  0  -41  -79  -46  -15   -6   -7 → -46, 0

-30   23   36   80    0    5    7 → 80, 80

 45   88  -81  -20  -95  -39  -50 → -20, 88

 44  -29  -69   56   17   25   14 → 56, 56

 22   69   84  -17  -16 → 84, 84

44  36  92  12  18  31  40 → 12, 92

-14   27   32  -50   54   -7  -68 → -50, 54

-84   90  -23   89  -25
-59   24   21   87  -38
-75   74   87   12   40
→ 21, 90
---
[[-63  23 -53   8 -18  67]
 [-76   0 -58  37 -26  43]
 [ 34  61   4 -43 -22  34]]: 8

[ 73  66 -22  42 -44  95]: 42

[[-31 -17  44 -19  29  27]
 [  9  33   0  43  -7 -80]]: -19

[[-63 -29 -15  -9 -17 -20]
 [-77 -33 -16  -9 -17 -24]
 [ 38  14  10   8  13  11]]: -9

[[-33  -2  -9 -25  80 -53]
 [-53 -52 -30 -40 -50 -70]
 [ 41  94 -90 -13  31 -77]]: -25

[[-58 -32  77  31 -87  26]
 [  8  -3  -3  -1   2   4]]: 31

[ 26   7  22 -47 -75  65]: -47
---
[[-45 -19 -89  80]
 [-44  -3 -56  70]] gives 80

[-18  -1  67 -45  38 -87 -34] gives -45

[ 45  83  69 -22 -12 -23  42] gives -22

[ 9 82 66 34 29  0 81] gives 34

[[ 3 59 37  0  1 -1]
 [ 1 -1  1  4 91  4]] gives 0

[[ 37   0 -28 -48   0]
 [-32 -51  -6  67  14]] gives -48
---
[[-50  61 -71 -39]
 [ -3  13  54  22]
 [  3  15  20 -46]] ==> 20

[ 7 -3  5 -1 -5 75] ==> 5

[  2 -18 -95 -21] ==> -95

[ -9 -30  27 -91 -21 -16 -40] ==> 27

[[  9   3   6 -20]
 [  0  68 -70 -61]
 [ 12  84  37  23]] ==> 37

[-42  32  12  87  47 -36] ==> 12
---
[[-70  -2  12  23 -36]
 [-12  19   7 -26   4]] ==> -26

[[  4  43 -18  33  34 -77]
 [ 10  86  -5  17  35  57]
 [  9 -74  -5  45  28 -45]] ==> -45

[-71  51  48  61] ==> 51

[[-32  -6 -21 -28  37 -35 -12]
 [ 63  46  27 -13 -18 -28  46]
 [ 74  79  55 -11 -91  -8  88]] ==> -32

[ 71  52  -9 -87  41 -57 -13] ==> -13

[[ -4 -39   9 -71  -8 -51]
 [ 32  -9  13  26  -5   8]
 [  3  -4  33  32 -12 -10]] ==> -39

[[ 17 -39  -9   9 -49  13 -64]
 [-63 -30 -50  85  51  11  -1]
 [ 40 -43 -11  -3 -30  -4 -46]] ==> -50

[-11 -73  58  31] ==> 31

[ 24 -29  80 -14] ==> 24
---
array([  5.15, -12.54,  16.80,  -6.10,  12.29]) Answer: 16.80, 12.29

array([[ -0.7,   3.7,   5.5,   7.0,  -2.2],
       [-11.8,  19.0,   8.5,   9.9,   5.9]]) Answer: 19.0, 9.9

array([[-1.21,  2.00,  0.16,  1.14, -0.35,  0.65],
       [-1.21, -0.45, -1.42, -1.03, -2.33,  0.78],
       [-0.79,  0.19,  0.16, -0.20,  0.47,  0.09]]) Answer: 2.00, 1.14

array([[ 2.02, -1.65,  1.99, -1.73],
       [ 1.38,  0.26,  1.34,  0.39],
       [ 0.03,  0.55, -0.52,  0.97]]) Answer: 2.02, 1.99

array([ 15.6,  10.5,  16.3,  -2.3, -10.3,   8.3,   1.2]) Answer: 16.3, 15.6

array([-0.09, -0.04,  0.13, -0.11]) Answer: 0.13, -0.04

array([-1.8,  1.3, -1.9, -1.8,  1.2, -1.6]) Answer: 1.3, 1.2

array([ 0.131,  0.644,  0.572,  1.309, -0.860, -1.229]) Answer: 1.309, 0.644
---
[[-3  2 10 22 25]
 [31 75 14 -7 14]] ==> -3, 14

[-50 -44 -30  72 -52] ==> -50, -52

[[ 12  76 -51  -6]
 [ 29  -4  65   7]] ==> 12, 7

[-94 -91 -84  81 -11] ==> -94, -11

[[ -4 -33  47 -92 -17 -89  46]
 [-70  56 -21  41 -82  34 -78]] ==> -4, -78

[ 68 -35 -14 -18  35  91] ==> 68, 91

[  1  19   3 -16  71] ==> 1, 71
---
(-71, -18, -57, 67, 51, 76, 4) >> 76, -71
(31, -28, 69, 41) >> 69, -28
(23, -82, 21, -44) >> 23, -82
(45, -48, -39, 76) >> 76, -48
(-31, -41, 3, 87, -71) >> 87, -71
(91, 48, -70, -92) >> 91, -92
((3, -5, -31, 2, -8, 13, 6), (-28, -18, 68, 15, 6, -12, -29)) >> 68, -31
---
[[4 3 4 1 2 5 7]
 [3 6 3 8 3 4 4]] | 7, 3

[-15  33 -14   0  18 -26   1] | 1, -15

[2665 5294 2065 6302 4192 8235 6120] | 6120, 2665

[[236 124 241  46 138 243]
 [104  52 223  66 166 239]] | 243, 104

[[5128 1814 2385 3583]
 [2224 2237 2149 2210]
 [8596 4239 1027 4230]] | 3583, 8596

[ 86 824 256 935 589 714] | 714, 86

[181 130 211  20 164  69  70] | 70, 181

[[28 56 18 22 35 58 17]
 [59 18 85 11 29 32 44]] | 17, 59
---
(48, 47, -29, 13) gives 48
(-484, -558, 689, 880, -111, -575) gives -484
(6, 3, 7, 6, 6, 1, 6) gives 6
(128, 235, 225, 81, 149, 6, 180) gives 128
(864, 633, 209, 920) gives 864
(9, 5, 7, 2) gives 9
(49, -8, -6, -39) gives 49
(-754, 94, 54, -770, 676, -901, 221) gives -754
(0, 6, 1, 8, 4, 3) gives 0
---
[[27 26 36 39 26 43 29]
 [33 49 68 38 32 24 43]
 [25 21 16 33 23 40 23]] yields 27

[[-64  21  29 -60 -37]
 [-32   2  -3 -34  -6]
 [-48  46  80 -52 -63]] yields -64

[[-34  -7  48 -22  28]
 [ 13 -23 -67   6  45]
 [ 57 -58   2  25 -40]] yields -34

[[-37   0  -4 -10  -8   2 -29]
 [-91  49  29 -55 -66  39 -15]
 [-14 -19  11 -38  26  -3 -12]] yields -37

[[ 55  47  47  30]
 [ 76  72  68 -33]
 [-45 -35 -40 -33]] yields 55

[[ 39 -62  -5 -20]
 [-68 -72  44 -27]
 [ 38 -23  20  26]] yields 39

[[ 46 -68 -41  40]
 [-15  31   5  -3]
 [-27  12  15  -2]] yields 46

[[-17  88   1  16]
 [ -6 -44  28  75]
 [ 19 -85  -5 -28]] yields -17
---
[ 33  46  24  -2 -70   4 -51] => 46, 33

[-18 -37 -88 -28] => -18, -28

[[ 10 -75  65 -32  64 -79]
 [  6 -91 -11  10  35  -4]
 [-45 -76 -32  40  53   2]] => 65, 64

[ 84  66 -21 -30] => 84, 66

[[-11 -38   9  46]
 [ 41  28  -4  71]] => 71, 46

[ 24 -57 -80  20 -11] => 24, 20

[[ 32 -14  12  34  55  32]
 [ 28 -12  11  29  47  27]
 [ 49 -21  19  51  83  48]] => 83, 55

[[-83 -29   4  32   3  -9]
 [-24  -6 -35   2 -51  78]] => 78, 32
